These are the activations of a small neural network, seen along a few directions. Each row is one input.
Each table varies a few parts of the input and shows all the possible inputs, shuffled.
A made-up example of a description, with smaller parts first: values(3) and (point or ring(11) or (line(4) and ring(5))).
Shared parts are said once, and a part with two or three values counts as separate values.
In the rows, zero is written as 128.

Other details of the inputs shift rows strongly along two fixed directions, in all tables alike. That doesn't count.

A family of inputs:
row 1: [ 80 161 125 135 137 148 102 164 124 117 125]
row 2: [142   5 101 139 125  47 168  53 103 146 118]
row 3: [133 144  33 162 157 105 183  66 119 123 160]
row 4: [117 119 183 102 124 146 109 146 135 135  98]
row 5: [125 143  50 153 153 111 180  86 114 120 159]
row 6: [147 180   4 177 167 126 178  71 126 119 192]
row 7: [107 221 144 151 148 188 108 167 157 128 140]
row 8: [164 128  93 143 143  87 187  69 136 143 139]
row 9: [173 169  73 169 151 139 185  76 136 134 161]
row 10: [ 96 172 152 121 124 170 101 170 159 124 120]
row 11: [ 97 102 144 107 119 112 113 140 105 123 110]
row 12: [ 89 205 111 158 131 182  89 179 128 106 149]
row 13: [ 97 205  92 163 137 177 115 167 123 106 163]
row 14: [ 87 205 109 144 138 178  85 181 131 111 161]
row 15: [102 186 160 130 125 151  99 176 159 129 122]
row 16: [184  39 109 109 108  60 190  55 119 143 108]
row 17: [173 195  47 175 169 144 186  72 149 137 183]
row 18: [111  32 176 114 108  95  80 144 112 137 105]
row 19: [156 100  90 125 140 110 186  62 135 138 130]
row 20: [101  61 177 134 100 119  78 160 113 130 106]
row 21: [182  33 117  93 124  79 177  52 119 144 113]
row 22: [151  72 210  85 113 100 103 137 119 139  92]
row 23: [108 155 105 132 139 145 112 152 117 114 152]
row 24: [ 96 178 153 125 122 159 100 175 162 128 119]
row 25: [173 103  76 128 132  89 182  67 141 141 143]
row 26: [140  99 148 108 106 128 130 126 134 129 109]
row 27: [170 183  42 167 166 148 188  67 149 136 180]
row 28: [ 87 206 112 156 126 183  94 181 124 108 153]
row 29: [193  59 134 119 123  69 183  58 108 142 114]
row 30: [127 143 187 110 119 134  88 169 142 134 115]
row 31: [177 112  84 133 135  82 180  69 139 142 146]
row 32: [ 92  73 182  90 113 109  94 163  99 118  87]
row 33: [121 161 144 129 122 178 112 153 147 123 127]
row 34: [124 134 191 112 126 129 108 151 134 134 104]
row 35: [120 207 135 151 136 199 110 162 152 124 143]
row 36: [ 89 197 106 147 145 173  87 178 132 113 154]
row 37: [ 96 113 165 115 109 139  84 175 104 116 103]
row 38: [130  52 205  64  95 112  91 150 129 135  80]
row 39: [119  19 202  74  90  89  95 153  78 119  72]
row 40: [146  82 200  99  99 100 113 140 121 136  89]
row 41: [145 113 157 118 107 110 128 132 134 134 111]
row 42: [108 108 148 107 124 128  92 163 107 115 121]
Each input here is: values(3) and (point or ring(5) or ring(8)).
The inputs of row 11 and row 28 match in every part but the values(3) part. If row 24 is changed in the same way as row 11 into row 28, which row does it become? -> row 16
The inputs of row 8 and row 40 match in every part but the values(3) part. If row 32 is changed in the same way as row 8 into row 40, which row does it become? -> row 39
A walk changes only the ring(8) part. It starts at row 25 and steps to row 31. List the rest of the walk in order. -> row 30, row 22, row 17, row 27, row 21, row 38

A family of inputs:
row 43: [130  55 122 130 125  80 142 102  68 125 123]
row 44: [148 167  94 158 142 109 191 100 144 133 135]
row 45: [153 112 137 117 119 118 146 100 125 138 117]
row 46: [137 205  99 154 140 165 137 126 148 128 156]
row 47: [140 159 123 147 137 140 131 125 150 132 141]
row 48: [125 201  98 149 153 132 162 133 169 132 143]
row 49: [108  74  78 123 138 101 149  91 105 119 123]
row 50: [ 96 170  83 157 158 140 134 131  99 110 160]
row 51: [152 142 121 138 140 124 140 114 147 135 142]
row 52: [108 168 182 106 117 170  74 190 139 123 104]
row 53: [162 161  98 147 142 132 155 105 143 126 152]
row 54: [113 129 218 101 102 158  72 189 135 121  92]
row 55: [167  61 137 113 122  86 175  71 131 144 113]
row 56: [ 82 178  76 174 142 135 111 136 116 114 154]
row 57: [161 130  97 132 131 121 183  71 134 138 140]
row 58: [126  51 112 139 117  70 134 100  75 127 117]
row 59: [129 168 135 148 133 153 124 138 152 131 137]
row 60: [175  52 131 107 127  68 164  67 130 154 117]
row 61: [ 91  97 165 107 104 130  75 191  96 112 123]
row 62: [154 125 113 121 128 123 153 100 126 133 121]
row 63: [190  71 108 110 131  75 181  52 114 145 124]
row 64: [162  92 113 131 131  96 170  71 136 149 130]
row 65: [ 85 169  79 153 151 130 128 125 110 113 149]
row 66: [138 156 136 114 131 143 117 143 136 129 124]
row 67: [134 219  77 157 147 176 151 126 152 126 158]
row 68: [175  78 131 116 121  91 161  84 121 133 115]
row 69: [142 192  91 153 138 159 159 108 148 132 155]
row 70: [132 191  91 165 148 160 159 109 168 140 164]
row 71: [ 50 167 124 150 125 180  57 199 132 107 128]
row 72: [137  44 232  69  90 110 105 145 120 130  68]
row 73: [135 219  84 172 161 166 135 129 171 137 176]
row 74: [139  49 226  53 100 101  84 156 110 137  61]
row 75: [102 165 186 102 114 178  86 186 144 124 103]
row 76: [ 69 124 166 130 119 175  58 210 106 108 119]
row 77: [ 87  41 174  80  87  86  69 165  97 119  90]
row 78: [157 182  77 164 143 149 175  95 149 125 162]
row 79: [176  67 109 124 131  74 178  56 131 152 126]
row 80: [ 87 123 104 158 125 152  93 163 113 114 135]
row 81: [136  59  82 106 131  74 166  88  88 118 142]
row 82: [105  67 115  91 116  83 124 121 101 118 117]
row 83: [139 200 105 146 143 160 133 129 148 129 156]
row 84: [ 99  64 154 109  93 103  79 170  95 117 112]
row 85: [101 191 196 126 129 183  57 211 161 126 124]
row 86: [118 206 126 159 138 178 121 153 165 129 152]
row 87: [129 101 225  84 107 135  71 182 129 125  87]
row 88: [168  76 113 124 128  87 181  61 135 153 126]
row 89: [ 66 101 173 101 122 158  67 195 103 108 103]
What is each input in this table made of? -> values(2) or (values(3) and ring(5)) or (line(5) and line(6))
Change only the line(6) part in row 64. List by row number the other rows that result. -> row 60, row 70, row 73, row 79, row 88

A family of inputs:
row 90: [109 172 146 106 129 178 103 163 142 116 128]
row 91: [154 148  77 133 148  95 187  78 123 128 148]
row 92: [117  14 172  94 127  87 110 123  80 131 106]
row 93: [150 149  61 155 148 138 170  80 161 140 161]
row 94: [135  39 179  97 104  98 131 109 127 145  77]
row 95: [170  47 179  83 102  84 116 120 111 140 100]
row 96: [154  48 194 105 106  86 127 116 101 138  86]
row 97: [ 82 166 118 131 131 168  85 194 112 117 119]
row 98: [137 162  75 175 153 122 177  84 152 141 153]
row 99: [148 144  81 142 150 108 192  73 120 127 141]
row 100: [173 130  82 162 134 130 179  74 125 132 147]
row 101: [100 178 152 120 126 179 111 164 136 114 116]
row 102: [101 175 155 138 131 142  98 169 158 136 128]
row 103: [130 155  33 177 157 114 150  85 127 107 165]
row 104: [110 169 146 125 128 154  90 170 165 137 134]
row 105: [ 90  88 157 111  94 117  84 145  93 129 113]
row 106: [128 165 156 130 122 183  87 170 144 122 137]
row 107: [124 180 163 142 126 151  93 176 136 125 134]
row 108: [136  50  91 126 112  71 170  98 106 118 135]
row 109: [113 182 143 105 130 157 100 170 142 120 132]
What is each input in this table made of? -> values(5) or (values(3) and ring(5))
Which of the alternatives is row 102? -> values(3) and ring(5)
